A small network was shown many inputs. Here are its activations along a few directions, one row for each input.
Each table varies a few parts of the input and shows all the possible inputs, shuffled.
A made-up example of a description, with smaller parts first: values(3) and (point or ring(9) or (ring(5) and line(6))).
Shared parts are said once, and a part with two or three values counts as separate values.
(in the rows, 128 means zero)

Table:
x1: [ 64 167 161 118  69 136 107 105 124 128 141  88  91 120]
x2: [136 178  52 143 117 113 159 171 136 122 108 194 133 126]
x3: [177 190 103 117 149 103 170 141 110 194 137 130 177 129]
x4: [106 131 116 172 123 131 134 177 110  77 130 149 116 114]
x5: [128  94 118 162 138 107 116 124 155  74 107 137  89 154]
x6: [ 86 116 128 149 121 105 107 149 116 101 144 152  54 133]
x7: [ 88 191 154 128  82 160 128 126 110  94 124  90 141 104]
x8: [183 196  86 145 118 100 160 164 108 152 124 164 145 145]
x9: [156  91  94 155 137 109  84 104 149  87  80 157 108 147]
x10: [113 141 149 125  82 141 129  72 152  98 104  79 116 133]
x11: [145 135 128 119  78 140  96  54 145 114  74  98 137 123]
x12: [195 100 142 127 150 148 110  84 125 166 109 116 138 150]
x13: [123 131 157 161 112 118 106 159 101 145 159 122  75 156]
x14: [125 225  81 110  77 107 158 121 124 141 101 113 172 109]
x15: [110 152  50  89 133 122 171 162 137 131 115 184 166 116]
x16: [136 145  77  78 140 112 181 154 116 177 131 128 189 105]
x17: [ 82  97 156  80 146 143 125 133 121 162 179 111  99 103]
x18: [ 73 109 124 117 141 142 142 170 116  92 137 146 146  93]
x19: [199 111 130 161 131 116  86 112 135 130  92 132 119 165]
x20: [126  64 105 110 150 127  97  86 148 104  87 160 143 131]
x21: [ 52  95 140 100 136 118 112 139 134 121 156 152  86 110]
x22: [170 115 155 170 131 115 118 131 143 117 120 114 101 173]
x23: [117 134 175 128 145 138 116 131 113 186 184 103 102 138]
x24: [105 123 152 100 161 154 140 153 116 132 166 113 161  82]
x25: [156  76 140  86 157 147 108  78 149 145 106 142 158 112]
x26: [100  66 129 112 148 124 130 107 153  91 114 141 119 136]
x27: [165 100 164 143 147 141 138 106 139 156 142  90 128 159]
x28: [126  74 161 100 154 138 135 102 163 135 139 115 145 119]
x29: [148 141 156 152 145 151 143 152  93 153 179  93 156 121]
x30: [150 154 154 183 121 133 132 174  98 117 151 128 132 136]
The inputs of x21 and x18 match in every part but one. If x13 is changed in the same way as x21 into x18, which row does it become? -> x30
What is each input in this table made of? -> line(5) and (point or ring(5))
Change only the line(5) part in x16. List by row number the other rows that result. -> x17, x24, x25, x28

Table:
x31: [ 79   4  72  67 162 113 112  92 179  74  75 179 155  99]
x32: [106  98 134 191  89 113  80 107 159  44  79 132  41 164]
x33: [180 242  51 186 104 107 171 199 106 129 114 154 175 116]
x34: [103 161 202  91 136 157 167 129  96 201 216  53 167 114]
x35: [ 89  41 226 159 140 151  49  92 143  89 156 100  43 143]
x36: [219 131  78 166 117 109 130 103 145  83  33 162 129 186]
x37: [ 54 146 209 127 114 142 142 180  80 133 233 105  65 111]
x38: [197 213  77 119 138 121 181 138 111 225 148 132 213 130]
x39: [248 101  96 112 160 127 111  58 151 184  60 138 163 177]
x40: [ 63 204 109 178  62 107 126 200  85  95 145 137  76 114]
x41: [166  55 224  91 160 163  72  48 139 153 127  58 124 138]
x42: [ 31 139  58  50 153 126 194 191 142 126 150 185 184  46]
The inputs of x34 and x41 match in every part but one. If x37 is changed in the same way as x34 into x41, which row does it become? -> x35
What is each input in this table made of? -> values(2) and (point or ring(5))
Change only the values(2) part in x38. List by row number the other rows that result. -> x39
